These are the activations of a small neural network, seen along a few directions. Each row is one input.
In each table, some parts of the input vary, and every possible input appears once, in random order.
A made-up example of a description, with smaller parts first: one of 4 places along a line, together with either a single point or one of 9 places around a ring or (one of 2 separate values, together with one of 5 places around a ring).
Shared parts are said once, and a part with two or three values counts as separate values.
(in the rows, 128 means zero)

Other details of the inputs shift rows strongly along two fixed directions, in all tables alike. That doesn't count.

Rows:
R1: [146 112 116 145 153  86 155 103 142 223 185 154 124]
R2: [ 97 174 166  77 129 141 140 164 103  84  78 154 143]
R3: [154  98 114 158 132  95 143 109 119 221 190 132 108]
R4: [140 118 156 105 127 105 137 103 204  94 154 132  43]
R5: [118 168 159  71 104 130 159 160 116  75  68 127 171]
R6: [ 86 173 142  95 105 151  80 169 110  90  87 112 122]
R7: [160 154 163  67  97  83 152 132 180 102 116 120  87]
R8: [148  77 146 120 116 125 105 101 207  85 137 120  40]
R9: [ 85 136  79 175 168 148 108 126 101 150 104 128 222]
R10: [141 151 130 129 142 142  95 144 107  36  71 115 128]
R11: [117 150  83 176 179 127 127 128  77 145 104 133 217]
R12: [111 151 125 115  97 174  70 159 105  66  79 106 113]
R13: [119 139  75 188 135 172  99 140  50 146 134 110 196]
R14: [163  37 114 182 152 129 166  83 133 166 168 142 128]
R15: [165  50 115 173 117 141 162  99 107 194 177 138 109]
R16: [134  99 113 161 127 112 138 106 130 214 209 125 111]
R17: [121 152 130 130 137 158  90 142 119  29  89 109 130]
R18: [130 141 168  80 117 101 135 120 195 127 167 143  44]
R19: [ 79 185 144  83 126 141  92 162 133  94  83 135 139]
R20: [ 96 152  87 143 132 132 126 137 105 172 108 113 250]
R21: [139 155 164  68  92  99 146 129 191  94 134 113  89]
R22: [182 105 150 111  92 117 120 119 155 107 147 121  15]
R23: [103 124 100 169 171 149 155 128  70 140  99 146 225]
R24: [140  71 132 152 125 116 172 109 112 216 185 145 118]
Description of these inputs: one of 4 places along a line, together with either a single point or one of 5 places around a ring.
The inputs of R1 and R2 match in every part but the place on the line of 4. If R11 is changed in the same way as R1 into R2, which row does it become? -> R23
A walk changes only the place on the ring of 5. It starts at R8 and steps to R12. List the rest of the walk in order. -> R6, R19, R9
A walk changes only the place on the line of 4. It starts at R12 and steps to R13. List the rest of the walk in order. -> R22, R15
Which other rows does R5 become when the place on the line of 4 takes its other values? List them by row number. -> R7, R20, R21

Rows:
R25: [134  77 133 146 126 114 154 113 135 185 166 136 120]
R26: [ 93 194 126 107 158 122 145 152 107 113  84 138 216]
R27: [142 126 149 103 115 109 112 131 157  88 128 110  73]
R28: [121 128 142 102 105 126 112 123 174  95 122 111  74]
R29: [140 106  83 187 150 131 144 113  77 197 176 127 185]
R30: [154  77 115 140 121 117 151 104 144 180 162 134 131]
R31: [ 96 154 126 140 158 147 123 149  90  84  86 134 184]
R32: [137 127 151 102 109 124 105 126 174  90 130 111  82]
R33: [156 138 152 108 104 120 135 131 138  91 127 120  63]
R34: [118 146  90 161 142 111 164 120  96 229 182 135 215]
R35: [121 133 145  96 110 136 111 128 161 109 120 137  61]
R36: [122 116 165  91 103 123 138 132 148 103 116 126  72]
R37: [123 153 116 126 119 150 121 153  85 101  67 120 186]
R38: [ 98 155 118 134 149 156 119 146 106  82  82 135 189]
R39: [115 155 120 134 159 140 123 145  86  78  84 131 184]
R40: [142  89 121 159 138 107 127 104 144 175 178 116 119]
R41: [161  86 107 160 145 111 160  88 157 164 151 141 130]
R42: [117 171 114 136 140 144  99 159  68 107  77 128 159]
R43: [144 126 140 100 108 118 109 126 171  87 125 111  81]
R44: [126 136 156 102 105 132 133 130 142  95 137 122  61]
R45: [ 91 156 121 137 157 149 126 141  88  87  81 131 179]
R46: [145  78 135 145 130 113 150 108 132 183 168 133 124]
R47: [110 168 116 129 144 147  95 160  69 103  89 131 163]
R48: [ 99 169 125 136 130 159 113 162  71  94 104 120 169]
R49: [133  88 109 157 128 117 127 104 162 176 173 121 123]
R50: [140 115 164  88 101 130 128 131 161  98 120 128  87]
R51: [111 169 127 135 134 158 109 157  68  93 107 117 173]
R52: [124 122 149 100 124 129 139 113 177  82 114 137  81]
R53: [135 133 163  99 122 124 108 136 145 104 130 136  60]
R54: [159  96 106 151 122 125 146 102 139 172 183 130 120]
R55: [136  76 123 144 119 123 151 109 149 184 163 137 128]
R56: [110 106  86 184 158 134 128 113  86 216 159 140 168]
R57: [107 157 131 135 160 146 118 145  88  79  87 131 185]
R58: [113 169 118 132 127 167 107 152  83  93 105 119 181]
R59: [115  88  86 175 137 140 149 108 100 212 149 132 197]
R60: [133  94 113 151 133 126 127 109 148 190 171 146 109]
R61: [117 156 111 130 151 150 120 141 100  77  80 132 191]
R62: [148 130 148 111 111 106 117 129 156  91 116 107  69]
R63: [127 173 106 136 121 158 115 151  79  93  88 116 176]
R64: [144  95 116 149 136 126 123 104 145 188 173 143 113]
R65: [158  81 123 150 124 104 159 107 129 184 152 130 119]
R66: [133 133 152 101  99 139 127 133 159  92 139 127  73]
R67: [152  77 125 143 128 107 154 109 130 180 164 133 123]
R68: [132 113 133 113 121  87 177 115 152 216 165 140 151]
R69: [152 124 155 109 131 108 144 119 158  79 107 133  76]
R70: [119 128 151 105 112 117 115 127 160  95 125 110  66]
R71: [151 136 141 101 109 124 113 129 157 104 111 135  63]
R72: [135  97 109 152 119 133 149  99 142 180 180 130 113]
R73: [110 144  87 156 158 107 144 123 101 246 164 150 206]
R74: [110 155 121 133 153 155 116 140 103  81  86 132 192]
R75: [151 130 138 107 104 115 114 124 170  91 113 109  77]
R76: [ 92 166 122 135 144 153  95 164  73 111  92 134 163]
R77: [144 132 143  94 113 128 109 131 158 101 123 137  67]
R78: [123 126 157 107 114 115 112 135 162  93 130 113  71]
R79: [123 165 159  74 104  85 129 135 181 118 131 117  96]
What do these inputs look like to the network? -> one of 5 separate values, together with either a single point or (one of 2 separate values, together with one of 5 places along a line)
The inputs of R74 and R58 match in every part but the choice among 5 separate values. If R52 is changed in the same way as R74 into R58, which row does it become? -> R72
The inputs of R73 and R79 match in every part but the choice among 5 separate values. If R77 is changed in the same way as R73 into R79, which row does it become? -> R43
Which other rows does R69 become when the choice among 2 separate values takes its other values? List them by row number. -> R41
Which other rows does R78 become when the choice among 2 separate values takes its other values? List them by row number. -> R49

Rows:
R80: [105 145 161 115  93 156  97 177  64 115 100 119 116]
R81: [103 181 128 124 129 164  68 163  98 114 104 145 103]
R82: [153  72 140 127 167  99 157  82 198 183 177 188  70]
R83: [111 143 166  59  97  94 102 127 213 102 157 100  38]
R84: [ 88 164 175  90 120 130 172 165  97 105  93 137 157]
R85: [113 105 145 150 125 180 138 139  70  77 122 122 142]
R86: [136 129 107 113  99 155 114 138 120  85  53 115 145]
R87: [141 122 102 144 103 184 126 127 118  73 113 111 164]
R88: [ 84 199 143  99 153 135 140 148 129 102  96 167 145]
R89: [123 126 167  93  89 108  71 137 207 101 144  95  19]
R90: [105 147 117 128 158 158  96 138 105  86  65 155 109]
R91: [168 100  77 195 163 104 135 105  80 167 125 119 161]
R92: [107 111 150 120 122 150 127 153  71  88  63 127 122]
R93: [152 182 128 132 113 125  83 165  80  97 104 101 116]
R94: [140 200 125  99 121 109 114 158  87  96 118 106 136]
R95: [157  36 172 118 133  93 189 100 165 185 174 159  82]
R96: [103  80  77 191 162 118 105 103 128 173 127 110 175]
R97: [122 102  85 201 177 178 127  96 100 151 170 154 154]
R98: [167 125 158  75  48 131 105 137 190 111 129 111  28]
R99: [101 148  86 149 157 135 123 121  97 211 177 161 160]
R100: [151  93  92 147 133 128 156 106 132 184 124 142 219]
R101: [154 143 157  41  54 116 135 128 197 110 142 117  47]
R102: [129 133  97 142 117 121 181 109 137 200 141 134 218]
R103: [160 142 113 167 144 148 122 126  85  58 125 105 144]
R104: [182 115 144 130 135  52 198  89 185 182 195 133  84]
R105: [108  84  82 205 159 149 112  98 129 138 173 104 182]
R106: [ 93 143 141 109 153 117  98 139 154  76  80 120 173]
R107: [ 92 162 158  81 102 142 130 172  71 115 115 124 135]
R108: [171 112 101 171 177  90 154 110 100 167 138 136 197]
R109: [119  96 145 126 135  67 166  82 231 189 195 123  98]
What do these inputs look like to the network? -> one of 5 separate values, together with either a single point or one of 5 places around a ring
The inputs of R97 and R87 match in every part but the choice among 5 separate values. If R82 is changed in the same way as R97 into R87, which row does it become? -> R100
List by row number the other rows that have the choice among 5 separate values in common with R94. -> R91, R93, R103, R104, R108
Which other rows does R98 become when the choice among 5 separate values takes its other values? List them by row number. -> R80, R81, R89, R93
Which other rows does R107 become when the place on the ring of 5 takes its other values? List them by row number. -> R80, R84, R92, R95
